Each row below holds a small network's activations on one input, seen along a few directions.
In each table, some parts of the input vary, and every possible input appears once, in random order.
Descriptions start from the smaller parts, as in this example, which fits no table here: one of 3 separate values, together with either a single point or one of 9 places around a ring or (one of 6 places along a line, together with one of 8 places around a ring).
Shared parts are said once, and a part with two or three values counts as separate values.
In the rows, 128 means zero.

Other details of the inputs shift rows strongly along three fixed directions, in all tables alike. That doesn't count.

Rows:
x1: [124 194 176 137  66 227  85 104  75 227  84  60]
x2: [106 134 143 135 139 118 115 100 183 115 160 172]
x3: [141 123 132 136 142 133 194  77  90 139 147  59]
x4: [154 157 163 116 141 133 118 128 180 106 167 163]
x5: [129 139 139 125 133 145 108 123 200  88 156 164]
x6: [141 130 104 143 121 138 193  90 108 152 144  77]
x7: [134 121 113 137 128 102 108 189  98 152  85 154]
x8: [130 136 150 131 138  84  92 178  67 121  78 147]
x9: [105 156 148 128 134 128 106 121 178  94 168 175]
x10: [158 133 144 119 144 125 129 131 188 129 172 140]
x11: [149 114 129 135 121  70 106 162  92 145  76 138]
x12: [105 125 126 142 132 103  82 168  88 101  70 145]
x13: [112 123 121 137 124 117 104 189  92 121  68 168]
x14: [126  64  91  43 126 105 139 140 124 107 123 104]
x15: [135  40  87  49 116 120 148 134  84 100 171 120]
x16: [125 121  96 151 115 148 182  88 120 146 136  80]
x17: [131 130 120 128 144 138 107 122 210 113 164 152]
x18: [129 128 128 132 124 110 115 188  80 128  79 160]
x19: [130 124  98 153 130 183 182 108 118 160 136  73]
x20: [120 151 126 141 132 164 187  96  82 129 152  76]
x21: [133 118 122 132 129 116 123  92 208 104 162 142]
x22: [107  58  94 120 149  86 162 122 125  81 130 115]
x23: [121 226 195 174 118 152  59  93 153 186 116 160]
Each input here is: either one of 3 separate values or (one of 4 places along a line, together with one of 5 places around a ring).
- Which other rows does x18 become when the place on the line of 4 takes its other values? List them by row number. => x4, x5, x13

Rows:
x24: [131 144 109 158 134 138 146 127 145 138 133 130]
x25: [126 173 144 152 101 155  65 127  96 204  60 100]
x26: [139 188 145 152 143 153 146  93 162 134 177 133]
x27: [118 118 116 111 119 153 133 139 137 141 139 123]
x28: [116  81 108 130 143 113 177 135 150  85 167 144]
x29: [143  74  86 103 114 136 188 137  85 116 147  91]
x30: [119 147 128 143 147 165 168  86 218 113 205 138]
x31: [146 136 138 124 112 165 133 136  61 150  83  64]
x32: [123  70 109  88 125 135 173 131 146  97 189 128]
x33: [141 133  95 130 109 167 153 131  83 173 109  79]
x34: [132 143 147 156 128 109  86 167 126 119  67 151]
x35: [101 129 139 119 136  81  84 141 228  97 141 221]
x36: [138  86 132  98 118  64  59 183 137 120 100 200]
x37: [118 204 177 117 114 188 106  60 174 164 171 119]
x38: [122 186 173 161 131 149 102 108 183 128 166 172]
x39: [125 129 149 123 156  71  95 180 153  90 107 184]
x40: [139 159 160 155 132  87  61 146 151 131 104 193]
x41: [117  80  72 102 134 158 138 126  60  97 118  88]
x42: [138 117 117  99 124 143 127 141 149 124 125 109]
x43: [112  46  98  77 116 107 175 126 124  86 156 121]
x44: [100 110 145 127 127  44  70 183 134  92  85 218]
x45: [127 103 108 151 138  72  95 178 109 137  62 165]
x46: [111  45 101  67 121  91 175 137 108  80 154 126]
x47: [132 128 129 130 107 145 127 115  57 166  94  64]
x48: [148 130 143 100 121 165 133 106 172 114 164 109]
x49: [110 149 108 163 140 162 101 116  92 110  98 119]
x50: [127 147 134 156 135 114  90 171 135 132  62 145]
x51: [119  51 102  79 129 108 182 156 101  86 165 126]
x52: [141  71  97  83 123 109 181 145 108  93 176 121]
x53: [119 118 127 104 130 141 150 147  85 139 129 113]
x54: [122 174 152 152 148 157 151  99 158 130 167 133]
x55: [143 160 142 119 127 177 141 119  84 158 105  58]
x56: [130 209 170 165 141 162 119  55 185 152 170 116]
x57: [137 121 130 158 131  86  92 156 115 132  80 167]
x58: [146 120 100 133 116 152 135 124  73 182  84  77]
x59: [147 134 122 122 131 149 147 111  68 172 107  71]
x60: [136  84  83 147 131 116 197 142  78 110 122  98]
x61: [129  70 113  81 127 110 157 102 179  90 201 122]
x62: [121 137 123 146 139 127 140  92 186 127 159 118]
x63: [135 151 136 158 123 107 106 158 103 133  98 161]
x64: [152 180 173 127 111 145  64 103 156 164 139 152]
x65: [112 124 107 121 104 166 147 109  85 166  95  72]
x66: [121 140 150 112 124  98  69 155 104 154  90 142]
x67: [126  80 108 120 146 101 182  92 187  76 200 125]
x68: [136 153 133 123 115 126  99 171  62 167  79 128]
x69: [108 147 133 144 138 121 141 117 107 133 109 125]
x70: [128 124 156 124 145  64  75 184 170  77 111 206]
x71: [132 157 149 152 134 136 144  70 175 118 180 113]
x72: [139 144 116 169 145 129 154 117  58 161  83  87]
x73: [122 198 169 166 116 181 122  52 199 141 166 131]
- Changing only one part turns x50 into x42. The same change can be made to x39. Which row results? => x55
- Changing only one part turns x61 into x67. The same change can be made to x68. Which row results? => x26
- What do these inputs look like to the network? => one of 2 separate values, together with either a single point or (one of 4 places along a line, together with either a single point or one of 5 places around a ring)
- Which other rows does x35 become when the choice among 2 separate values takes its other values? List them by row number. => x65
- Which other rows does x53 become when the place on the ring of 5 takes its other values? List them by row number. => x37, x59, x66, x68
- A walk changes only the place on the ring of 5. It starts at x60 and steps to x57. List the rest of the walk in order. => x67, x73, x28
